These are the activations of a small neural network, seen along a few directions. Each row is one input.
Each table varies a few parts of the input and shows all the possible inputs, shuffled.
Descriptions start from the smaller parts, as in this example, which fits no table here: one of 4 places along a line, together with either a single point or one of 9 places around a ring or (one of 2 separate values, together with one of 5 places around a ring).
Shared parts are said once, and a part with two or three values counts as separate values.

Other details of the inputs shift rows strongly along three fixed directions, in all tables alike. That doesn't count.
To show where, the next rows are all for the same input, with only those details redrawn:
[-2.51 -0.73  1.20  1.77  0.24  0.81  0.21 -1.51  0.11  2.18  2.20  0.71
 -1.03]
[-2.52 -3.92 -2.85  2.69 -1.30  4.79  0.89 -4.45 -0.30  0.77  0.62 -2.03
 -1.68]
[-2.35  0.20  2.56  1.39  0.83 -0.67 -0.13 -0.24  0.22  2.67  2.77  1.25
 -0.41]
[ 0.51  0.25  2.53 -1.89 -0.10 -3.82 -0.98  1.64 -1.88 -2.71 -1.53 -1.91
  2.49]
[-2.26  0.69  3.87  1.63  0.82 -1.56 -0.48  0.29  0.94  3.39  3.17  3.33
 -2.65]
[-1.29 -0.48  1.60  0.01  0.06 -1.25 -0.58 -0.16 -0.69 -0.05  0.05 -0.88
  0.34]
[-2.52 -1.31  0.36  1.79  0.25  1.13  0.24 -1.75  0.13  1.98  1.89  0.02
 -0.51]
[-0.48  0.87  4.41 -1.07 -0.96 -4.18 -1.83  1.41  0.45 -0.62 -0.05  3.23
 -4.28]

A family of inputs:
x1: [-0.78 -2.31 -2.28 -0.18 -1.55 -1.29 -0.48 -0.24  0.28 -2.68 -1.57  2.05
 -4.12]
x2: [-2.41 -1.20  0.53  1.64  1.09  1.37  1.37 -1.02 -1.34  1.22  1.72 -0.40
  1.73]
x3: [ 2.23  4.07  2.39 -2.20  0.09 -2.78 -0.93  2.45  0.27 -3.92 -1.41 -1.81
  4.87]
x4: [ 2.78  1.85  3.06 -1.47  1.55 -3.22 -1.80  4.19  3.06 -0.52  0.23  3.33
 -2.71]
x5: [-0.09 -0.25 -4.00  1.52 -0.37  5.83  0.83 -4.01  1.15  1.36 -0.04 -0.52
 -2.75]
x6: [-0.85  1.17  0.31  0.16  0.39 -2.26 -0.12  0.40 -2.80 -2.23 -1.08 -2.60
  6.32]
x7: [ 1.90 -0.34  0.34 -0.30 -2.35  2.36 -1.39 -0.84  2.22 -2.90 -1.30 -0.03
 -4.66]
x8: [-0.66 -4.52 -5.51 -2.18 -4.10  4.08  0.68  1.22 -0.53  1.06 -3.20 -2.36
  3.57]
x9: [-2.03 -1.61  0.61  1.56  2.75 -0.43  1.21  1.29 -0.06  2.29  2.33  2.77
 -0.18]
x10: [ 0.36 -2.16 -2.16 -1.74 -0.16 -2.22  0.50  0.60 -1.23 -3.41 -1.91 -1.53
  1.40]
x11: [ 1.15 -0.66 -2.03 -0.06  3.75  2.34  1.33  1.37  0.10 -0.17  0.61 -3.07
  6.76]
x12: [-1.04  0.27 -0.01  0.53  2.38 -0.55  1.04 -1.17 -1.78  3.49  1.51 -1.30
  2.46]
x13: [-0.70 -1.14 -0.35  1.79  2.24 -1.67  0.49  1.16 -0.08  2.50  2.49  0.36
  2.16]
x14: [-1.82  1.68  1.23 -0.54 -2.35  0.33  1.09  3.77  0.98  7.74  1.19  3.53
 -2.04]
x15: [ 4.19  2.96  1.27 -2.16  0.68 -2.03 -1.57  1.10 -0.21 -0.84 -1.91 -0.42
  0.45]
x16: [-1.60  0.46 -1.21  0.94  1.25 -0.22  1.33 -1.96 -1.62  2.56  1.39 -0.24
  1.18]
x17: [-0.28 -0.51 -2.71  2.05  0.92  3.58  0.81 -0.57  2.93  0.62  1.84  1.15
 -1.02]
x18: [ 0.66  1.71 -1.03 -0.23  2.29  2.46  1.53 -1.55  0.57  2.14  0.71 -1.32
  2.24]
x19: [ 3.27  3.47  0.14 -2.01  0.60 -1.72 -1.07  0.88 -0.88 -2.32 -3.35 -1.68
  2.43]
x20: [ 0.62 -0.60  1.79 -2.34 -5.72 -0.74  1.12  2.86  0.23  0.99 -3.91  0.35
  1.83]
x21: [ 2.28  0.28 -2.07 -0.41 -0.29  0.11 -1.11  1.34  1.51 -3.72 -2.28 -0.48
 -0.06]
x22: [-0.50  0.17  2.93 -0.94 -1.37 -3.00 -1.45  0.56 -0.11 -1.51 -0.24  1.60
 -2.82]
x23: [ 2.07  1.85  1.19 -1.64  1.93  0.37  0.62  1.83 -1.27 -3.27 -0.93 -4.69
  8.22]
x24: [ 2.36  1.24  1.10 -1.88  0.23 -1.95 -0.61  2.59  2.55 -1.86  0.09  3.00
 -2.69]
x25: [-1.21  0.37  1.30  0.95  2.21 -0.56  1.65 -0.35 -1.68  3.88  2.46  1.62
 -0.76]
x26: [-1.60  0.93  2.79  1.80  0.29 -1.58 -0.69 -0.01 -0.07  2.82  3.22  1.93
 -0.17]
x27: [-2.86  1.08  1.11  1.31  0.48 -0.81  0.26 -0.66 -0.37  1.32  1.99  1.36
  1.08]
x28: [ 0.33  0.73 -0.43 -0.55 -1.07 -2.69 -0.98 -0.60 -1.90 -0.97 -1.98  1.66
 -3.01]
x29: [ 0.84  0.16  0.03 -2.36 -0.62 -2.95  0.31 -0.43 -2.10 -1.67 -1.57 -0.26
 -1.00]
x30: [ 0.12  0.82 -1.00  0.38  0.87  3.36  1.42 -1.36  0.57 -0.56  1.11 -3.58
  5.03]
x31: [ 1.31  2.59  1.11  1.08 -0.76  0.94 -0.62  0.37  1.09 -1.77 -0.13  0.12
  0.80]
x32: [ 1.04 -3.21 -4.03 -0.35 -3.07  1.62 -0.80 -3.79 -2.12 -1.98 -2.64 -1.69
 -4.79]
x33: [ 2.64 -2.11 -3.91 -0.15 -1.78  2.62 -1.30 -0.40  1.90 -3.56 -1.71 -0.81
 -3.55]
x34: [ 2.83  1.69  1.00 -1.76  0.32 -0.12 -1.46  0.26  0.92 -0.23 -1.83  0.70
 -3.66]
x35: [ 0.76  1.80  1.56  1.84 -0.26  2.32 -0.56 -0.37  2.28  1.18  2.69  0.83
 -0.86]
x36: [-1.42 -1.64 -0.24  1.41  2.33 -1.07  0.80  0.59  0.47  2.61  1.99  0.54
  0.81]
x37: [-1.08 -2.99 -2.45 -0.66 -3.92  2.01  0.19 -3.34 -0.94 -4.17 -1.80 -0.76
 -4.28]
x38: [-0.36 -2.27 -2.42  0.54 -1.54 -0.95 -0.64 -0.10 -0.23 -2.74 -1.74  1.43
 -3.15]
x39: [ 0.98  0.60 -1.61  0.30  2.80  3.89  1.62 -1.29 -0.72  1.62 -0.10 -2.50
  2.70]
What do these inputs look like to the network?
Answer: one of 3 separate values, together with either a single point or (one of 2 separate values, together with one of 6 places around a ring)
Changing only the choice among 3 separate values turns x3 into x5. The same change can be made to x37. Which row results?
Answer: x29
Which other rows does x31 become when the choice among 2 separate values takes its other values? List them by row number.
Answer: x6
Which other rows agree with x24 in the choice among 3 separate values? List them by row number.
Answer: x1, x4, x8, x9, x10, x11, x13, x17, x21, x33, x36, x38
Which other rows does x15 become when the choice among 3 separate values takes its other values? List them by row number.
Answer: x33, x35
Which other rows does x16 become when the place on the ring of 6 takes its other values? List them by row number.
Answer: x12, x25, x28, x29, x32
